These are the activations of a small neural network, seen along a few directions. Each row is one input.
In each table, some parts of the input vary, and every possible input appears once, in random order.
A made-up example of a description, with smaller parts first: one of 2 separate values, together with either a single point or one of 11 places along a line or (one of 4 places along a line, together with one of 8 places around a ring).
Shared parts are said once, and a part with two or three values counts as separate values.

Other details of the inputs vary at random and push rows far along two fixed directions, the same in every table; ignore that.

A family of inputs:
r1:  -5  11  -6  -2   4   0  21 -11  -3  -8 -10  16  -2
r2:  -5   5  -7  -3   6   0  17 -10  -9  -9 -14  13  -5
r3:  -7   2  -8  -9   2  -6  14 -13  -3  -6 -12  12 -14
r4:  -7   5  -7  -4   6  -1  16  -9 -10  -7 -15  15  -6
r5:   8  -4  10   7   8   6 -12  14   7   6  15 -13  18
r6:  -5   6  -5 -11  -1  -4  18 -16   2  -7  -7  13 -15
r7:  -9   3  -9 -10   1  -8  13 -13  -4  -2 -11  14 -14
r8:   8  -7  10   7  -3   1 -22  16  14  14  20 -21  11
r9:   8  -6   9   3   3   0 -16  12  12  11  18 -14   6
r10:   2 -16   8 -11  47  -1  16  -5   6   1  22  13   5
r11:   5 -13   8   0   6  -1 -19  12   7  10  14 -15   6
r12:   0 -12   9 -16  42  -8  18  -8  19   8  27  13   0
r13:  11  -5  11   7   7   6 -13  14   5   6  17 -11  15
r14:   8  -4   9   9   7   6 -12  14   7   8  17 -12  17
r15:   0  14  -6  12 -42   2 -14   4  -3   2 -17 -14  -5
r16:  -6   4  -9   0   4   0  18 -11  -8 -10 -11  15  -6
r17:   3  16  -6  17 -36   8 -13   9 -10  -4 -19 -11   4
r18:   7  -8  10  -1   1   2 -16  10  13   5  20 -16   6
r19:  -5   7  -5 -11   0  -4  17 -16   1  -5  -8  14 -15
r20:   2  16  -5  18 -37   8 -11   7 -10  -2 -18 -12   5
r21:   1   9  -8  17 -35   8 -15   8 -14  -7 -21 -12   3
r22:   1 -16   9 -12  46  -5  15  -5   5   3  24  16   6
r23:  -8   1 -10  -6   0  -6  16 -14  -1  -6  -9  14 -15
r24:   0  10  -6  14 -34   7 -16   9 -15  -5 -24 -13   3
r25:   3 -20   9  -9  31  -4  -1   1  14   8  26   0   2
r26:  -7   8  -6  -9   1  -6  19 -14   3  -4  -9  13 -12
r27:   5 -10   9   5   9   4 -16  16   0   7  13 -12  14
r28:  -7   1  -8  -8   1  -5  14 -14  -3  -6 -12  12 -15
r29:  -4   7  -5  -9   0  -5  18 -15   1  -4  -8  14 -15
r30:   6 -10   8   6   9   3 -17  15   0   8  14 -11  15
r31:   5 -13   8   0   3  -4 -20  11   6   9  17 -13   6
r32:   3 -13   8  -1   5  -2 -20  13   7  11  15 -14   6
r33:  -3   9  -4  -5   3   3  20 -12  -6 -10  -9  15  -5
r34:   4  15  -4  15 -37  10 -13   8 -12  -6 -19 -12   4
r35:  -3   9  -5  -5   2   3  20 -13  -4 -12  -8  15  -4
r36:  -7   5  -7  -4   4  -3  16 -11 -11  -8 -12  17  -5
r37:   4 -13   8   0   4  -3 -20  12   7  11  17 -13   6
r38:  -3   8  -8   9 -38   0 -19   7  -9   0 -22 -15  -6
Description of these inputs: one of 2 separate values, together with either one of 9 places along a line or one of 10 places along a line.
Changing only the choice among 2 separate values turns r27 into r32. The same change can be made to r4. Which row results? -> r38

A family of inputs:
r39:   8  -7  13   8 -13  -2 -28  19  16  17  16 -32  10
r40:  3 -6  8 -2 45 -1 16  0  7  4 23 14 12
r41:  -3 -23  10 -21  52  -8   6   3   5   8  21   9   1
r42:  17 -10  14  20  -2   8 -31  27   2  10  21 -24  25
r43: -10  19 -16   6 -44  -3   1 -10  -4  -8 -33  -2 -11
r44:  12 -10  13   9 -13   2 -30  17  14  16  16 -34   7
r45:  -3 -16   5  -5  14  -6 -10   5   3   4  10  -3   4
r46:   2   0   5   6 -24   0 -22  12   6   4   9 -20   3
r47:  11  -6  12   6 -16  -1 -38  24  15  25  25 -28   7
r48:   1 -26  11 -19  53  -5   4   0   6   6  22   8   0
r49:   2 -16   9 -13  43 -12  15  -7  24  15  30   5  -4
r50:   8   4  -1  18 -20   8 -13  13  -8  -1  -6 -11  11
r51:   9  -7   6  15 -20   0 -33  20  13   9  17 -34  10
r52:  -9  -6  -6 -21  29  -6  22 -16  -9  -6 -11  22 -18
r53:  7 -8 12 -6 44  1 14 -4  3  2 22 14 11
r54:  -5 -22   0 -21  39 -11  15 -15   0   0  13  19 -11
r55:  -7  17 -13 -10 -14  -2  25 -19   2 -13 -19  21 -25
r56: -11  26 -19   8 -15   3  25 -14 -17 -14 -34  20  -8
r57:  -1 -19   8 -12  41  -9  11  -7  24  13  32  12  -3
r58:   3   6   0  10 -17   8  -5   7  -9  -6  -7  -6  10
r59:   1  20 -11  12 -37   7   3  -7 -23 -15 -34   5  -4
r60: -10 -11  -6 -14  32 -12  21 -14   0  -1   0  22 -12
r61:   0   4  -4  -5   9   5  23 -13  -9 -12  -8  17  -4
r62:   6   7   0  -3 -17   4  -3  -2   8  -9  -6  -8  -7
r63:  13  -4  13  18  -4  16 -30  27   2   9  12 -28  27
r64:   4 -21   8   4  -4  -4 -35  20   0  11  17 -23  11
r65:  -7  21 -11   0  -3   3  28 -18 -17 -16 -27  23  -8
r66:  -8  19 -13 -16 -15  -9  21 -24  -3  -4 -22  16 -24
r67:   4 -15  13 -11  48   3  16   0  10   1  32  11  15
r68:   3 -20  11 -15  44  -6  11  -9  23   8  30   5   1
r69: -12  20 -17   3 -39  -6  13 -16  -7  -2 -32   8 -27
r70:  -5  12 -11 -14   3  -5  30 -22   8 -13 -12  20 -21
r71:   9 -12  12   9 -12   5 -33  17  14  14  19 -26   8
r72:   5   4   6  17 -13  11 -22  23  -3   6   1 -21  24
r73:   1  21  -6  17 -40   5  -7   5 -20 -10 -28  -3   6
r74:  -3 -12   1 -11  36 -11  19 -13  21   7  19  13  -5
r75:  -4 -10  -4  -4  12  -5  -2   3  -4   1  -4   3  -6
r76:   6 -17  12 -12  33  -5   3  -3  20   5  32  -5   3
r77:  14   1  10  18 -16  10 -26  19  -8   2   3 -20  19
r78:  -4 -15   1 -10  20  -5   2  -6   0   0   4   6  -5
r79:  11  -1  13  16  -4   7 -26  23  -2   7  14 -19  26
r80:  -6  -4  -3  -4  -3  -3  -8   5  -9  -2 -14  -2  -3
r81:  -3  -5  -4   0  -7  -2  -9   0  -9  -2 -12  -3  -6
r82:  -5   0  -5  -7  31   3  32 -15   1  -9   9  24  -2
r83:  -5   9  -8 -14   3 -12  16 -15   7   5  -2  13 -16
r84:  3  1  0  2  4 10  7 -2 -5 -9  1  3  4
r85:  13  -3  10  19  -4   6 -23  21  -1   7  13 -17  21
r86:  11  -1   9  20  -3   6 -24  21  -1   8  13 -17  21
r87:  -5  17 -10   1 -16   2  22 -12 -18 -15 -28  18  -5
r88:  -2  11   1  -4 -28  -5 -15   5   2  11  -2  -8  -6
r89:  -5   1  -5  -6  35   1  34 -12   1  -1  -2  24   1
r90:  3 -5  1  0 20  3 14 -2  0 -2 10 10  5
r91: -12  13 -11  -7   5   3  34 -20 -10 -18 -14  26  -6
r92: -6 -9 -1 -6  9 -7 -2  0 -3  1 -3  4 -2
r93:   0  11  -1  -3 -26  -6 -14   4   4   9  -5 -12  -2
r94:  13  -8  12  16  -8  18 -30  24   2   2  20 -28  24
r95:  -4  -2 -13  12 -36  -4 -23   7 -14  -1 -18 -13  -7
r96:  -1  -9   5 -14  22  -4  12 -11  12   0  19   8  -9
r97:   3   7   1   7  -9   3   1   1 -11  -6  -8   4   9
r98: -14   8 -20   3 -26  -6   6 -12 -15 -11 -34  10 -18
r99:  -1 -12   8 -16  35 -10  13  -8  19   3  27   5   1
r100:  -9 -10  -7 -14  13  -8  15 -18  -7  -7  -7  18 -15
r101:   7  -2   9  14  -4  12 -20  24   1   9   6 -20  26
r102: -11  24 -12   0  -5   0  29 -16 -16 -15 -28  25  -4
r103:   7  -8   7  10 -14   0 -27  16  12  10  21 -24   5
r104:  11  -2  12   3 -15   5 -26  19  16   3  14 -27  11
r105:  -4  -8   9 -15  24 -10  14  -8  15  12  18   9  -9
r106:   2   9   3  -1 -26   4 -11   6   7  -3  -3  -9  -4
r107:  -1  23  -9  17 -35  11  -4   2 -19 -10 -31  -5   3
r108:   0  12  -3  12 -50   3 -20   5  -4   5 -19 -20 -12
r109:  -5  -2 -11  12 -36  -3 -21   6 -12  -2 -18 -12  -6
r110:  -4  18 -14   2 -20   6  24 -18 -21 -19 -35  19 -11
r111:  -5  20 -12  -9 -29   3  18 -19  -4 -18 -28  15 -26
r112:  -7 -12  -2  -7   6  -8  -2  -4  -4   0   2   4  -3
r113:  -5  -4  -7   0  -1  -3  -7   6  -9   1 -12  -3  -8
r114:  1 -8 13 -8 52  0 17  1  9  5 27 13 17
r115:  1  1 -3  5  6  7  9 -1 -2 -6  3  5  4
r116: -12  18 -14   5 -46  -2   0  -9  -6  -6 -31   2 -15
r117:   3   9  -3  20 -17  10 -13  15  -6   2  -9 -13  14
r118:   1  -4   8 -21  21  -7   9 -10  12  12  19  11 -11
r119:  -8  22 -16   2 -17   9  26 -15 -18 -14 -39  17  -8
Changing only one part turns r87 into r50. The same change can be made to r39. Which row results? -> r49
Changing only one part turns r98 into r78. The same change can be made to r109. Which row results? -> r100
Changing only one part turns r48 into r80. The same change can be made to r54. Which row results? -> r64
Describe the family of inputs behind these rows. -> one of 3 separate values, together with either one of 6 places along a line or (one of 2 separate values, together with one of 5 places along a line) or one of 11 places along a line
Change only the choice among 3 separate values in r47. List by row number the other rows that result. -> r88, r118
Change only the place on the line of 11 in r85. List by row number the other rows that result. -> r40, r42, r50, r56, r82, r86, r89, r90, r115, r117
Change only the choice among 2 separate values in r71. List by row number the other rows that result. -> r68
Change only the place on the line of 5 in r83. List by row number the other rows that result. -> r49, r51, r70, r74
